These are the activations of a small neural network, seen along a few directions. Each row is one input.
In each table, some parts of the input vary, and every possible input appears once, in random order.
A made-up example of a description, with smaller parts first: values(2) and (point or line(11) or (line(6) and ring(8))).
Shared parts are said once, and a part with two or three values counts as separate values.

Other details of the inputs shift rows strongly along two fixed directions, in all tables alike. That doesn't count.

A family of inputs:
row 1: [-12 -11  -7  21   6  -5  36   8  71  27   7]
row 2: [ 38  10  66  23  38  -2  18 -36 -71 -52  17]
row 3: [ 13  10  50  44  31   2  12 -27 -29 -50  13]
row 4: [  8   6 -16 -46 -31  -1 -16   2 -44  14   2]
row 5: [ -6  34 -11 -31 -44  17   0   1 -64 -11  12]
row 6: [-20  -4 -57 -42 -37  -4 -23  33  45  43 -18]
row 7: [-13  26 -24 -29 -44  15   7  11 -21  11   6]
row 8: [ -1 -21   8  39  36 -11  31  13  99   6  -7]
row 9: [ -3  18 -12 -26 -32   6 -36  -7 -66 -13   2]
row 10: [-21  35 -24 -29 -51  18  -9  15 -36  -6   2]
row 11: [ -1 -17  11  36  36 -11  28  10  83   0  -4]
row 12: [ -9   9 -24 -24 -32   4 -28   2 -22   8  -3]
row 13: [ 14 -11  56  47  75  18 -39 -32 -89 -61 -16]
row 14: [  7  18 -10 -37 -24   4 -42  -3 -65 -19  -8]
row 15: [-18  19 -38 -33 -39  10  -1  34  19  11 -11]
row 16: [-10 -40  -9  41  30 -22  12   3 109  36  -3]
row 17: [-28  22 -39 -22 -49  14   3  28  18  17  -1]
row 18: [ 12 -23  17  30  33 -15  47   4  73  19   7]
row 19: [-31 -14 -71 -40 -50  -4  -2  32  74  77  -8]
row 20: [-38  32 -33 -27 -27  49 -22  38 -56  -8 -34]
row 21: [ 28   6  51  19  31  -5  22 -25 -44 -34  15]
row 22: [ -2   2 -19 -26 -27   1 -16  -5 -22  17   3]
row 23: [ 14 -37  20  40  53 -25   2  -9  66  -1  -4]
row 24: [ 14 -35  27  43  45 -20  14 -25  38   4  11]
row 25: [ 37 -13  50  15  38 -14  -3 -37 -49 -26  11]
row 26: [ 28 -20  37  15  36 -17   3 -27 -17  -9   9]
Each input here is: values(2) and (point or (values(3) and line(4))).
Changing only the values(2) part turns row 22 into row 7. The same change can be made to row 26. Which row results?
> row 21
Change only the line(4) part in row 14. List by row number the other rows that result.
> row 12, row 22, row 25

A family of inputs:
row 27: [  25   32   16  -58    0    6    5  -27 -108  -23    8]
row 28: [ 32  32   2 -33 -44  10 -53  -7 -77 -50 -11]
row 29: [  49 -103   35   40   76  -48   -3  -63   44   88   11]
row 30: [  52 -100   71   86   85  -67    3 -102   46   48   48]
row 31: [-32 -20  10  77  43  -1   5  35  87  -3 -19]
row 32: [-28  68   1  -1 -50  34 -29 -12 -79 -42   0]
row 33: [-42  19 -74 -33 -59  58 -12  70  34  54 -46]
row 34: [ 53   1  86  26  21 -36   9 -33 -68 -50  39]
row 35: [  35   21   28  -52  -33   -5  -14   12 -108  -14    5]
row 36: [-36 -30 -46  34  18  10  14  24 118  18 -20]
row 37: [-18  52  -8  11 -55  43 -27  -4 -77 -41   5]
row 38: [-10 -28  17  34  62   4  62  -9  75  27  -8]
row 39: [ 57  -4  73  61  30 -23  -3 -54  -9 -68  26]
row 40: [-13  33 -67 -67 -80   7 -24   5 -37  -4  18]
row 41: [ 37  26  56  -4  23 -16  19 -63 -91 -53  37]
row 42: [-13  11 -52 -34 -66 -25  -1  26 122  53  -6]
row 43: [  54 -111   58   70  124  -50  -32  -69   46   42   -7]
row 44: [  24   19  -10  -56   -6   23  -26   -4 -102  -36   -8]
row 45: [ 36  52  33 -47 -53  -3  -9 -32 -90 -25  16]
row 46: [-18 -67 -79 -27 -25 -37 -78  -7  90 103 -18]
row 47: [ -9 -43  -1  44  66  17  32   9  79   8 -22]
row 48: [ -15   35   13  -12  -25   36   -4   29 -107  -10   -6]
row 49: [-17 -33  27  72  68   6  22  40  77  12 -26]
row 50: [ 42 -29  71  29  83 -29  34 -26 -50 -39  27]
row 51: [  -6   -1  -55  -70  -91  -25 -106  -46  -93   41   27]
row 52: [ 44 -16  77  51  58 -39 -22 -19 -17 -71   4]
row 53: [-26 -27 -32  30  -1   7  59   9 106  47  12]
row 54: [-22  50 -59 -81 -75  -4 -25  -2 -39  -3  14]
row 55: [ 74 -19  85  42  52  -9  26 -40 -29 -35   7]
row 56: [-36 -13 -22  18   7  -3  61   1 112  51   8]
row 57: [-40 -33 -22  26   7 -17  56  30  98  50  20]
row 58: [ -5 -23 -72 -48 -29   3  40  40  87  81  -9]
row 59: [ 18 -30  31  48  20 -54  12   4  98  -3  22]
row 60: [   0   24  -11  -48  -14  -12  -46    7 -100  -56    8]
row 61: [ 15  39 -25 -92 -74  12  -8  20 -45  36 -18]
row 62: [  23   32   -2  -43  -41    8    2  -28 -103  -28   32]
row 63: [-48  30 -56 -34 -41  46 -11  58  37  49 -48]
row 64: [ 39 -13  62  21  96 -14  10 -41 -26 -53  -4]
row 65: [ -2   8  56  62  57  -7  14 -61 -16 -73  23]
row 66: [ 32 -28  34  20  55 -22  16   3  99  16 -30]
row 67: [ -14   20    3  -38  -13   21    3   13 -119  -19    7]
row 68: [-57   0 -80 -65 -41  21  -9  77  19  50 -28]
row 69: [ -2  47 -42 -78 -77   3 -53  20 -27  -3 -27]
row 70: [-13   8 -50 -84 -29   1 -25  48 -46  15 -12]
row 71: [-28 -19 -65 -42 -42 -32  37  48  88  74  24]
row 72: [ 13  30  50  53   0  36  16 -29 -79 -44  17]
row 73: [  9 -21  38  78  53  27  48   1  48  10 -12]
row 74: [-67   9 -88 -50 -56  10 -24  68  31  29 -19]
row 75: [ -3  16  57  78  58  16  -9 -25  -5 -63 -18]
row 76: [  5  20  70  59  20  12  15 -15 -87 -50  27]
row 77: [-33  -1 -79 -47 -23 -15  -4  34 111  44 -23]
row 78: [ 42  23  11 -47 -29  21 -38   3 -89 -30 -20]
row 79: [-64  28 -88 -58 -58  23 -20  40  40  29 -31]
row 80: [ 14  28 -18 -42 -22  11 -42 -14 -91 -56   1]
row 81: [  9 -39  30  55  70  12  58 -17  45   2   1]
row 82: [-31  48   1   5 -47  22 -32  14 -88 -42  11]
row 83: [-21 -33 -33  12  10 -48  22  25 116  28  26]
row 84: [-54  27 -54 -41 -65   7 -19  30 -35  -4  15]
row 85: [  7  -6  46  72  49   4  13 -53 -19 -73  28]
row 86: [-18 -30   8  33  74   7  32   2  85  10 -27]
row 87: [-17   3  28  70  26  10  53  -7  87  23   3]
row 88: [   4   17  -60  -64 -104    4    6   34   41   64    3]
row 89: [ 50  -3  67   0  36 -15 -25  -2 -84 -55  -6]
row 90: [ 14  10  75  65  64  24  34 -26 -29 -28  -9]
row 91: [-50   5 -74  13 -44  35  -7  59 104  45 -37]
Describe the family of inputs behind these rows.
> ring(5) and (point or (values(3) and line(4)))
Changing only the ring(5) part turns row 88 into row 78. The same change can be made to row 87. Which row results?
> row 63
Changing only the ring(5) part turns row 48 into row 49. The same change can be made to row 81. Which row results?
> row 47
Start at row 91 and move only the line(4) part, one step at a time. The first step leads to row 36. Which rows follow, in order?
> row 80, row 28
Change only the values(3) part in row 60. List by row number the other rows that result.
> row 77, row 80

A family of inputs:
row 92: [ -8  16   5  -7  -3  17 -16  -5 -67 -24  -1]
row 93: [ 12   3  20  10  15  -2  12  -1  -2 -18   1]
row 94: [-11  33 -10 -36 -31  17 -15   3 -85 -27   5]
row 95: [ 20  15  41  21  14   1  -8 -24 -51 -46   8]
row 96: [ -6 -15  -6  16  20  -9  19  15  71  10  -6]
row 97: [-14  -4 -61 -55 -63 -11 -22  16  26  58   0]
row 98: [ 14  24  29  -7  -1  12   4 -16 -79 -36  10]
row 99: [-26  43 -57 -69 -91  27 -19  27 -49  26  -3]
row 100: [-26  -5 -32   4 -15   0   7  18  56  26  -1]
row 101: [ 35 -31  44  25  52 -31   8 -36   3 -13  16]
row 102: [-17  -4 -27  -7  -8   6  -3  24  42  22 -17]
row 103: [ -3 -19  -3  21  19  -2  14  16  68  23 -14]
row 104: [  5 -43 -16   6  18 -21   4   2  74  51  -5]
row 105: [ 16 -15  46  48  51   1  21 -22   1 -17   3]
row 106: [  9   2  28  30  24  -4  -4 -18  -8 -35   4]
Describe the family of inputs behind these rows.
> values(3) and (point or line(4))
Changing only the values(3) part turns row 95 into row 103. The same change can be made to row 100. Which row results?
> row 92
List by row number the other rows that have the values(3) part in common with row 93.
> row 94, row 96, row 98, row 101
Change only the values(3) part in row 99. List by row number the other rows that result.
> row 98, row 105
